A small network was shown many inputs. Here are its activations along a few directions, one row for each input.
Each table varies a few parts of the input and shows all the possible inputs, shuffled.
A made-up example of a description, with smaller parts first: line(4) and (point or (values(2) and ring(5)) or ring(11)).
Shared parts are said once, and a part with two or three values counts as separate values.
In the rows, 128 means zero.

A family of inputs:
x1: [133 131 107  96  78 106  93 125 115 102  95]
x2: [110  95 131 219 132 183 147 118 117 148  91]
x3: [163  77 126 206 129 152 156 122 158 181 101]
x4: [136  66 102 183 100 146 156 156 105 169  70]
x5: [104 172  89  72 167 163 137  51 116  79 106]
x6: [ 97 122 150 158 161 172  86 153 133 138 125]
x7: [153 103 145 146 155 140  96 155 175 171 133]
x8: [125 144 117  85 163 154 130  77  93  60 155]
x9: [117 114  95 119 101  68  96 152 113 107 143]
x10: [104 154 137 129 111 143  86  84 126  82 116]
x11: [158 158  82  60 164 135 147  50 153 116 114]
x12: [133 151 225 178 108 100 191 205 161 202 174]
x13: [180 129 113  74 159 124 137  78 130  99 162]
x14: [151 121  86  52 131 119 138 117  81  83 137]
x15: [ 90 137 123 153 130 105  90 112 126  88 165]
x16: [159 138 133 118 107 113  95  86 164 119 126]
x17: [ 77 170 227 187 116 131 178 205 119 171 167]
x18: [131 150  55  40 135 132 146  91 105 100  88]
x19: [100 137 201 149  83  93 189 244 109 191 146]
x20: [143 121 121 140 126  77  97 114 164 124 171]
x21: [125  95 123 124 131 133  96 192 123 158 104]
Q: What do these inputs look like to the network?
A: values(3) and (point or line(6))
Q: The inputs of x21 and x6 match in every part but the values(3) part. If x19 is changed in the same way as x21 into x6, which row does it become?
A: x17
Q: Change only the values(3) part in x15. List by row number the other rows that result.
A: x9, x20
Q: Change only the line(6) part in x11. List by row number the other rows that result.
A: x3, x7, x13, x16, x20

A family of inputs:
x22: [115 182 157  46 152  82 133 173 132 125 192]
x23: [113 192 115  18 137 133 139  87  80  51 142]
x24: [ 76 197 153  59 133 106 160 172  88 101 166]
x25: [174  33  50 137 159 174  89 136 131 160  56]
x26: [123 176 121  44 123  88  65  81 122  41 174]
x27: [153 178 119   5 156 109 112  89 126  73 167]
x28: [102 164 200 251 190 199  97  37 192 118 168]
x29: [ 85 180 159  82 119  60  85 164 127  93 200]
x30: [130 161 199 209 221 225 150  48 200 153 167]
x31: [123  78 153 217  66 104  98 203 153 192  97]
x32: [149 123  24  68 115 136 160  32  88  77  67]
x33: [154  83 153 177 100 124 145 212 157 225  89]
x34: [142  28  49 177 126 154  40 127 128 127  62]
x35: [145 124 196 144  95  67 183 228 132 190 183]
x36: [106 140 192 156  74  89 211 228  89 167 157]
x37: [116 123 198 182  61  45 136 220 127 158 191]
x38: [161 109  30  94 102  93  83  29 134  63  98]
x39: [ 84 168 200 224 205 244 179  42 153 130 132]
x40: [192 112  29  55 135 113 131  36 137  96  92]
x41: [114  94 148 193  79 147 174 211 110 206  60]
x42: [132  43  42 149 139 196 117 132  82 143  28]
Q: What do these inputs look like to the network?
A: values(3) and (point or ring(6))
Q: The inputs of x36 and x35 match in every part but the values(3) part. If x41 is changed in the same way as x36 into x35, which row does it become?
A: x33
Q: Which other rows agree with x31 in the values(3) part? List them by row number.
A: x26, x28, x29, x34, x37, x38

A family of inputs:
x43: [ 87 120 101 112 167 130  91  43  96 101  98]
x44: [147  57 117 215 113 142  99 159 157 191 111]
x45: [141 102 106 142  50  91 136 179 112 167  64]
x46: [190 149  61  63 167 107 136  69 119 120 110]
x47: [130  65 114 205 123 172 158 170 109 190  96]
x48: [132  93 126 194  95 165 127 160 139 203  65]
x49: [143 131 102 104 112 182  78 104 117  61 129]
x50: [104 169 197 188 148 153 192  97 120 119 183]
x51: [118 171  76 135 148 149  84 105 103  60 116]
x52: [105 152 147  60  77  63 131 211 112 134 118]
x53: [131  99 178 205 180 165 106 145 186 169 136]
x54: [ 99  92  82  89 145 153 109  43 142  92 101]
x55: [122 117 138  82  96  36  99 208 129 119 166]
x56: [177  98 124  81 125 155  98  72  95  67 102]
x57: [103 184 179  80 136 108 180 168  99 119 213]
x58: [ 93 166  81 117 164 146  74  89 112 107 137]
x59: [122 164 201 199 141 113 130  83 173 117 198]
x60: [140  73  94 153  77  98 168 187  78 156  94]
x61: [156  66  95 165  67  67 106 178 128 155 111]
x62: [125 107  55  93 144 142 142  51 157  63  84]
x63: [115 134 187 183 162 192 133 147 172 181  89]
x64: [168 145  38  75 153 146 146  63 162 103 119]
x65: [101 214 191  66 108  98 150 159 133 131 180]
x66: [118 180 181  88 129  69 120 156 149 117 228]
x67: [104 198 211 176 120 145 161  85 155 129 149]
x68: [106 122 135  73 105  72 160 219  78 121 149]
x69: [115 104 173 196 189 196 163 158 140 168 121]
x70: [193 113  94  48 143 131 106  77 112 123 119]
Q: What do these inputs look like to the network?
A: ring(10) or (values(3) and ring(6))

A family of inputs:
x71: [126 176 117  79 144 101  81  66 134  60 154]
x72: [127 162 107  68 169 155 162  80 102  75 133]
x73: [118 181 116  86 160 160 140  59 123  83 150]
x74: [107 161 184 131 144 134 190 173 110 136 160]
x75: [143  89  63 155 159 170 112  76 132 130  69]
x76: [124 146 161 106  95  93 164 199 130 165 131]
x77: [ 91  83 147 194  98 143 135 181 127 156 100]
x78: [ 96 103 146 215 116 160 128 179 119 176  97]
x79: [135 150 101  38 154 140 152  94  91 102 122]
x80: [143 135  72  54 117  82 105 104 108  82 156]
x81: [154  93  70 118 107 146 102  95  90 117  64]
x82: [108 144 180 135 107  67 123 173 126 123 194]
x83: [ 93 179 207 148 119 117 134 145 151 137 176]
x84: [126  89  67 144 128 165 106  95 113 102  75]
x85: [126  92 142 218 127 152 142 168 144 190  97]
x86: [137 137 144 109  87  68 145 202 127 154 149]
x87: [106 174 198 142 119  82 110 159 143 119 182]
x88: [157 139  64  44 111  84 114 114 118  95 121]
x89: [114 180 126  84 145 137 104  50 143  79 147]
x90: [122 133 153 118  91  66 136 194 116 141 183]
x91: [115 149 179 104 128 120 182 187 100 164 149]
x92: [162  80  77 150 161 160 124  55 153 137  79]
x93: [145 148  80  40 120 110 133 109 122 105 104]
x94: [152  97  89 117 155 146  49  94 154 107 121]
x95: [123  85 152 177  78 133 145 189 109 163  92]
x96: [142  82 154 210 129 142 155 148 168 208 108]
x97: [118 104  71 156 144 181  98  90 108 117  70]
x98: [128 148 100  72 133  86  92  79 118  62 166]
x99: [ 97 179 195 149 133 140 170 153 130 144 178]
x100: [161 100 169 212 128 155 153 145 167 185 129]
x101: [131  97 167 176 129 126  81 182 165 165 146]
x102: [168  81  97 147 159 172 127  58 157 120  96]
Q: What do these inputs look like to the network?
A: values(2) and (point or line(6) or ring(9))
Q: Change only the line(6) part in x92. List by row number the other rows that result.
A: x75, x81, x84, x97, x102
Q: Change only the values(2) part in x99. List by row number the other rows that result.
A: x73

A family of inputs:
x103: [ 96  86 139 224 142 139 110 164 131 136 122]
x104: [134 141 114  43 120 127 124 152  90  67 132]
x105: [136 112 124 170 129 174 195 162 135 187  85]
x106: [169 110 112 135 129 138 125  37 151  86  83]
x107: [163  92 142 161 133 139  50 168 214 193 101]
x108: [112 104 144 213 168 176 127 156 144 142 128]
x109: [ 80 188 121  65 136 104 111  67 132  91 146]
x110: [104  86 137 226  88 133 105 153 115 147 119]
x111: [121 179 118  43 125 115 102 132  76  81 115]
x112: [133 126  88  57 154  94 129 120 114 106 194]
x113: [160 145 117  66 165  66 125  96 113 109 164]
x114: [111 158 216 135 159 144 145 148 117 143 173]
x115: [141 115 161 170 133 199 156 122 128 188 106]
x116: [131 125  89 133 121 161 123  35 162  91 100]
x117: [119 130 179 154  54  73 131 186 104 152 165]
x118: [117 112 123  36 140 114 124 125 110  81 161]
x119: [149  72  44 112 167 141 115  88 124 125 134]
x120: [132  97 123 175 122 132 186 168 140 195  75]
x121: [115 182 129  82 109 114 138  66 153  69 161]
x122: [176  92  72 123 176 116 112  65 123 128 106]
x123: [149 148 180 111 120  93  63 196 205 177 163]
x124: [136 124  74  97 134 167  86 104  87 103  57]
x125: [107 149  50 113 143 162  89  82 121 106  68]
x126: [113 131 174 135  79  66 166 195 133 169 134]
x127: [180 173 100  94 120 100 138  96 125  86 187]
x128: [151 167 153  83 118  90 139  68 142  63 143]
x129: [130  78 135 183  88 113 154 168 141 186  74]
x130: [ 95 132  79 119 146 154  96  36 143 111  86]
x131: [197 118  57 149 131 147 125  66 136 108 127]
x132: [114 148 163 126 113  84 197 196 132 178 134]
x133: [133  58  80  90 151 162 110  94 120 101 100]
x134: [117 165 163 120 119 125 207 190 127 170 146]
x135: [ 97 158 183 163 158 129 143 184 137 122 186]
x136: [ 91 139 176 176  77  87 119 179 107 129 177]
x137: [151  87  72  95 129 176 109 123  99  89  72]
x138: [124 169 199 121 123 149 169 153 120 168 168]
x139: [134  76 140 203  64 118 118 159 113 170 106]
x140: [ 92 204  94  60 133 112 104 111 110  85 127]
x141: [ 82 140 177 174 132  93 126 192 124 117 179]
x142: [127 104 178 186 170 193 130 118 124 163 113]
Q: What do these inputs look like to the network?
A: values(2) and (point or ring(9) or ring(10))
Q: The inputs of x116 and x121 match in every part but the values(2) part. If x108 is changed in the same way as x116 into x121, which row does it become?
A: x135
Q: The inputs of x114 and x142 match in every part but the values(2) part. If x118 is changed in the same way as x114 into x142, which row does it become?
A: x133
Q: Change only the values(2) part in x112. List by row number the other rows that result.
A: x119

A family of inputs:
x143: [111 193 116  21 151 121 146  93  89  64 156]
x144: [ 95 190 220 139 119  82 141 163 146 124 215]
x145: [136  41  68 193 103 155  97 142 118 159  42]
x146: [120 112 212 234 136 141 133 182 174 197 158]
x147: [163 128  70 107 173 161  84   6 159  78 113]
x148: [122 114 190 198 122 148 186 210 139 213 124]
x149: [104 196 133  56 156 113  92  70 129  51 182]
x150: [126 158  84  17 113  72  95 124  94  58 152]
x151: [121  77 117 237 147 201  95  91 148 148  79]
x152: [115 157 174  94  69  41 141 216 112 135 182]
x153: [139  77 162 187  87  97 132 234 140 209 118]
x154: [124  75 100 199 140 209 154 115 115 161  45]
x155: [165 122  53  68 166 171 142  28 124  92  86]
x156: [178  88  19  67 130 118  87  58 127  89  83]
x157: [ 99 192 202 104 108  87 193 188 107 141 187]
Q: The inputs of x150 and x153 match in every part but one. If x143 is changed in the same way as x150 into x153, which row does it become?
A: x148
Q: What do these inputs look like to the network?
A: values(3) and ring(5)
Q: Change only the values(3) part in x151. List by row number the other rows that result.
A: x145, x154
Q: Change only the ring(5) part in x144. List by row number the other rows that result.
A: x146, x147, x149, x151

A family of inputs:
x158: [140 150  63  35 165 161 147  54  96  73 101]
x159: [133 148 185 151 146 130 145 139 144 151 166]
x160: [141 131  64  60 161 134  54  55 134  62 122]
x161: [143  76 125 165 123 136 132 151 126 149 112]
x162: [143  96 109 142 114 113 134 164 131 168 119]
x163: [150 146  65  66 126 107 107  31 121  54 130]
x164: [107 141 170 122  99 108 136 178 107 132 154]
x165: [113 142 166 166 144 147 142 118 162 151 140]
x166: [111 150 164 140 131 107 143 168 127 128 176]
x167: [146 118 140 129  93 110 132 174 137 161 108]
x168: [118 100 125 186 126 154 127 135 119 145 102]
x169: [114 131 151 181 130 165 129 125 141 148 111]
x170: [105 136 136 120 105  92 135 172 117 142 124]
Q: What do these inputs look like to the network?
A: values(3) or ring(10)
Q: What sort of input is x163?
A: values(3)
